A small network was shown many inputs. Here are its activations along a few directions, one row for each input.
In each table, some parts of the input vary, and every possible input appears once, in random order.
Descriptions start from the smaller parts, as in this example, which fits no table here: line(4) and (point or line(11) or (values(3) and ring(8))).
Shared parts are said once, and a part with two or three values counts as separate values.

Other details of the inputs shift rows strongly along two fixed directions, in all tables alike. That doesn't count.

A family of inputs:
row 1: [ -7   2  -6 -14   7  -8  12  -6  -6 -16 -13   2]
row 2: [ -3   5  16 -17  -5  -5  20 -10  -1  -9  -4   6]
row 3: [  3   0   1  -8   1  -2   7  21  16 -14  12  -5]
row 4: [ -9  14   4  40  -7  22 -31  11  -7  23   3   9]
row 5: [  0   5  13 -17   3 -19 -15  -7  16 -25   3   9]
row 6: [ -5   6  10 -16 -11  -4  20  -6   3  -9  -4  -1]
row 7: [ -7 -15  10  20  -9  23 -43  10   1  18  -6  19]
row 8: [-13  -8  -9  27  -3  31 -29  -7 -13  19 -21  14]
row 9: [  1  -1   1  17  -1  18 -40   3 -13  28 -15  12]
row 10: [ 11  -1  -1 -26   5 -13  -4   7   3  -5  -7   4]
row 11: [ 11  12  -6 -12  15  -4  11  14   6  -3   3  -1]
row 12: [ -3   5 -15 -10  17   3  25  -2   1  -6   5  -1]
row 13: [  0   1  13 -14   3   8  28  -4   5  -3   9  -2]
row 14: [  4  -3   1  26  11  26 -28   8 -12  31  -1   7]
row 15: [ 10  18 -13  -2   3 -11   6  16   6 -12  -6 -15]
row 16: [ -1   5  10 -12 -13  -2  14 -10   3 -17  -9   4]
row 17: [-10   0  -4 -10  20  -4  25   4  -3  -1   1  -4]
row 18: [ -8   8  -1 -18  16  -8  -3 -22   5 -22 -12   5]
row 19: [-17 -13  -2  33  13  32 -18   4 -11  24 -10   0]
row 20: [ -9   5 -11 -16   5  -5  15  -2  -5  -8  -9  -1]
row 21: [ -6 -12  10  27  -1  31 -32  17  -1  19   6   4]
row 22: [  8  17  -5 -13  11 -10   9  12  -3  -1   5  -9]
row 23: [ 13   4  -9 -10  11  -3   8  17  11  -9   0  -9]
row 24: [ -6   3  -6 -15   9  -9  15  -7  -9  -8  -7   5]
row 25: [-14 -15  -6  22   2  33 -30  -8 -11  22 -18  15]
row 26: [  3   1  -1  29  -4  20 -43   4 -13  19 -23  16]
row 27: [ -7  16 -18  -3   7   1  19   3   1 -16  -7 -13]
row 28: [ -5  -8   8  35  -7  41 -13  -7   1  20  -1   3]
row 29: [ -5   5 -11 -14   3  -5  11  -6  -5 -17 -14   4]
row 30: [-14 -12  -3  19   4  33 -31 -11 -16  25 -15  16]
row 31: [  64  -59  -58   30  -38 -108   21  -69    3    7   67  -56]
row 32: [  0  15  -2  -2  -7  -9   6  20  11 -18   6 -11]
row 33: [  3   3   4 -13 -10 -16  -3  12   7 -21   0   8]
row 34: [  2   7   3 -11   5  -6  12  16  11  -8  17   2]
row 35: [ -3  10   9 -11  -6   8  22   0   4 -12   4 -14]
row 36: [ 12   2  -7 -16  -2 -16  -2  11   5 -12 -14   2]
row 37: [ -5   8  14 -15  -7  -4  21  -7   0  -7  -3   2]
row 38: [  0   2   8 -16   7  -4   9  18   6  -6  18   1]
row 39: [ -2   4   7 -22  -5 -12  -4  13   5  -9   5   5]
row 40: [ -1   1   9 -14  -6 -17  -3  12   5 -19  -1   7]
row 41: [  9  10   4 -19  13 -20 -15  -9  10 -19 -11   4]
row 42: [ -8  -7  12  26 -17  32 -22 -10  -4  17 -16  14]
row 43: [  8  25 -11  -4   7 -13  10  12   1  -5  -2  -6]
row 44: [ -1  -7  11 -21  -9   0  15  -7  11 -12  -6   4]
row 45: [ -9 -10 -14  35   8  36 -17  -6  -7  20  -5   1]
row 46: [-3 23  6 -4 -5  3 27 -4  5 -8  2 -4]
row 47: [  3  -2   2 -14 -11 -15  -3  15  11 -18  -1   6]
row 48: [  0  -5  10 -12  -1  11  23   0   9 -10   6  -9]
row 49: [  0  -3   9 -26  -2 -10  -5  12   9 -11   5   9]
row 50: [ 12  -3  -5 -14  11  -4   7  16   6  -7   2 -12]
row 51: [-12  -7  21  33   0  31  -9  -6  -8  32   0   8]
row 52: [ -9   6   9  30  -2  24 -31  10 -11  26  11   6]
row 53: [  6   3   2 -10  17 -15  12  16   1   3   3  -6]
row 54: [-11  -7  16  31   4  19 -27  15  -6  29   9   9]
row 55: [ -3   7   8 -15  -3 -16   3  15   2 -10   6   5]
row 56: [ -4  -6 -12 -13  14   6  20   3   2 -11   2 -11]
row 57: [  9   8   2 -18   7 -17   2   8  -5  -6  -8   5]
row 58: [ -4  -1 -10 -15  17   3  24  -1  -3  -4   6  -4]
row 59: [ 40 -77 -29  71 -45 -61   2 -79   0  38  57 -37]
row 60: [-13  12 -14  40   5  29 -17  -9 -16  25  -8   5]
row 61: [ -2  -3  14 -25  -6   2  14 -10   6  -9  -4   6]
row 62: [ 39 -76 -32  68 -40 -70 -17 -55   2  35  64 -34]
row 63: [ -7   7 -13 -10  10   4  17   1  -3 -11   1 -16]
row 64: [ -1   3   2  28   2  16 -35   5 -17  29 -14  13]
row 65: [ -9   7  -8 -15   9  -7  17  -4  -8  -7  -7   2]
row 66: [ -4   9  20 -19   1  -4   2 -26  13 -23  -7   6]
row 67: [ -6  12 -13 -12  13  -2  23  -5  -7  -5   6  -9]
row 68: [ -1 -10   4  32  10  21 -30  15  -7  29  -8  -3]
row 69: [ -7   2 -10 -22   5  -5  11  -7  -5  -7  -6   1]
row 70: [ -3   3  15 -14  -9  -5  16 -10   2 -16  -8   3]
row 71: [ -1   7   4 -10  -3  -6   4  20   6 -13  13 -13]
row 72: [ -3  15  10 -11  -2   4  26  -6   0  -4   9  -7]
row 73: [  8   6   1 -17   4 -17  -1  10  -1 -14 -15   2]
row 74: [ -4   4  12 -22 -10  -1  15 -10   2  -6  -3   3]
row 75: [  0   1  -1  27  -3  17 -37   6 -14  28 -16   9]
row 76: [ 2  7  7 -8  1  7 30 -6  8 -5  9  0]
row 77: [  1   3   9 -15  -3 -19   1  10   1 -11   7   9]
row 78: [ -3   5   4 -15  -8 -16   1  15   5 -10   5   1]
row 79: [  2 -12   0  20  -1  23 -43   6  -6  24 -19  15]
row 80: [ -1  16   3  -2 -10   3  24  -1   9 -16  -1 -13]
Each input here is: values(4) and (point or ring(9) or (values(2) and line(5))).
Q: Changing only the values(4) part turns row 8 into row 36. The same change can be made to row 30. Which row results?
A: row 10
Q: Changing only the values(4) part turns row 11 into row 76. The same change can be made to row 64. Which row results?
A: row 37
Q: A walk changes only the ring(9) part. It starts at row 61 and steps to row 74. List the rest of the walk in order.
A: row 6, row 37, row 2, row 70, row 16, row 42, row 44
Q: Which other rows does row 80 become when the values(2) part takes its other values? List them by row number.
A: row 46
Q: Which other rows does row 71 become when the values(2) part takes its other values? List them by row number.
A: row 52
Q: Which other rows does row 47 become when the ring(9) part takes its other values? List them by row number.
A: row 7, row 33, row 39, row 40, row 49, row 55, row 77, row 78
